A small network was trained on made-up records. Each row is its average activation on records with the value named, seen along a few directions.
Related values have similar rows: they may be neighbours, one step apart, or belong to one group.
(in the rows, 500 means zero)
Strong random noise was added to every row along 3 fixed directions; ignore it. To show where, here is one row again and again, with new noise each time:
[554 493 369 478 598 493 584 543 517 463 421 544 503 562 456]
[606 524 386 609 426 589 546 471 592 434 405 577 443 518 421]
[675 411 337 475 245 434 416 177 355 618 397 532 551 414 643]
[576 448 435 498 367 517 411 382 436 586 451 508 512 466 551]
[567 525 327 505 667 501 673 595 580 386 393 577 482 599 399]


Values of Mizu:
c5: [436 404 557 307 668 218 576 456 327 571 558 459 637 548 576]
c2: [444 623 583 547 507 539 522 635 587 428 533 492 450 468 493]
c1: [520 417 468 495 541 498 437 399 458 542 487 513 531 553 487]
c8: [546 556 388 468 567 456 549 574 504 481 452 526 457 505 534]
c3: [436 416 555 386 647 429 496 503 415 545 564 454 619 544 524]
c9: [566 608 544 723  96 568 488 284 615 406 504 511 372 307 544]
c7: [508 519 454 440 613 422 642 486 462 428 468 503 548 513 506]
c4: [470 503 374 426 721 495 612 615 551 406 438 564 515 591 433]
c6: [513 531 607 560 340 457 536 370 507 491 592 468 492 423 560]
Mizu is arranged as a 3 by 3 grid.
Q: Which values are neighbours of c8? Give them in the order they are listed.
A: c2, c4
Q: Which values are neighbours of c3? Give them in the order they are listed.
A: c5, c1, c7
A value of Mizu combines one of 3 hidden first parts with one of 3 second parts; all combinations occur once.
Q: c1 and c4 share the first part; c1 and c3 share the second. Which value has the first part of c3 and the second part of c4?
A: c7

Values of Vof:
m6: [594 337 608 744 105 680 288 261 561 637 563 535 452 439 475]
m1: [419 314 508 107 706 159 281 388 166 877 553 377 659 530 714]
m4: [527 587 541 545  69 612 241 291 423 629 536 356 413 282 732]
m8: [763 524  75 551 575 514 636 476 574 314 177 735 435 567 380]
m7: [714 292 286 540 286 589 320  55 346 627 330 577 593 547 537]
m3: [626 519 104 187 675 281 582 485 281 505 276 552 566 458 720]
m5: [406 694 636 645 713 496 862 763 756 207 594 529 434 586 294]
m2: [231 628 983 601 190 615 283 557 499 564 802 256 424 262 639]
m9: [544 500 761 837 135 647 570 377 720 407 608 611 497 445 310]
Vof is arranged as a 3 by 3 grid.
Q: Which values are neighbours of m4? Give them in the order they are listed.
A: m1, m3, m2
Q: Which values are neighbours of m9? Give them in the order they are listed.
A: m6, m5
A value of Vof combines one of 3 hidden first parts with one of 3 second parts; all combinations occur once.
Q: m4 and m6 share the first part; m4 and m2 share the second. Which value has the first part of m2 and the second part of m6?
A: m9
